Here are a small network's activations along a few directions, averaged over the inputs that share one value of a field.
Values that are neighbours, or in one group, have similar rows; names and order tell nothing.
In the rows, 500 means zero.
Strong random noise was added to every row along 2 fixed directions; ignore it. To show where, here is one row again and again, with new noise each time:
[597 601 553 651 509 457 456 519 513 482 565 467 518 393 454]
[689 638 570 700 384 403 440 541 547 464 631 447 524 380 425]
[504 587 555 606 677 490 521 491 408 522 479 454 544 388 465]
[370 532 529 534 856 569 542 460 363 546 385 485 533 409 510]


Field U:
u9: [383 343 394 412 426 474 598 452 565 528 350 545 452 463 455]
u6: [407 375 472 434 347 639 258 505 939 326 611 765 279 623 574]
u2: [543 372 444 382 454 502 298 420 563 442 437 647 451 573 557]
u3: [656 541 526 540 326 480 430 493 312 456 681 361 603 480 447]
u4: [345 556 579 569 639 532 544 489 388 493 470 564 537 488 451]
u1: [629 581 429 509 409 493 631 592 528 511 538 368 533 589 527]
u5: [263 342 479 397 747 551 525 411 398 678 282 464 433 478 511]
u10: [484 534 357 371 460 506 662 659 465 542 570 450 500 756 673]
u7: [468 426 453 596 336 446 575 527 583 513 371 438 473 437 423]
u8: [629 534 529 371 405 445 615 554 509 553 671 433 584 579 513]
u11: [654 660 713 568 429 395 657 452 436 489 615 539 512 407 416]
u12: [465 511 523 424 663 480 440 428 206 535 325 414 670 463 491]
The values of U form 4 separate groups.
List the group mates of u12, in the order listed.
Answer: u2, u3
List the group mates of u1, in the order listed.
Answer: u10, u8
List the group mates of u4, in the order listed.
Answer: u6, u11

Field E:
e4: [608 435 357 366 386 592 320 501 647 450 584 564 392 640 657]
e2: [651 485 377 572  27 425 493 613 830 421 525 399 434 659 578]
e10: [655 564 519 568 227 299 767 569 430 538 622 264 615 440 405]
e3: [605 750 468 620 409 420 498 496 600 593 650 526 576 503 551]
e9: [443 501 514 670 552 579 484 555 559 362 612 551 489 588 504]
e1: [459 425 731 542 517 497 275 423 648 447 452 598 374 321 378]
e6: [654 497 541 347 696 507 526 508 176 655 443 522 539 549 548]
e11: [435 476 657 455 596 493 430 384 392 497 330 584 448 368 351]
e8: [547 662 485 636 456 516 632 525 471 398 703 569 544 485 480]
e7: [593 529 475 500 451 491 369 541 497 420 617 335 605 592 595]
e5: [404 453 529 566 449 426 415 406 406 507 450 564 632 293 334]
e12: [486 449 457 450 518 435 713 602 514 618 392 395 401 477 436]
The values of E form 4 separate groups.
List the group mates of e11, in the order listed.
Answer: e1, e5
List the group mates of e12, in the order listed.
Answer: e2, e10
List the group mates of e4, in the order listed.
Answer: e6, e7
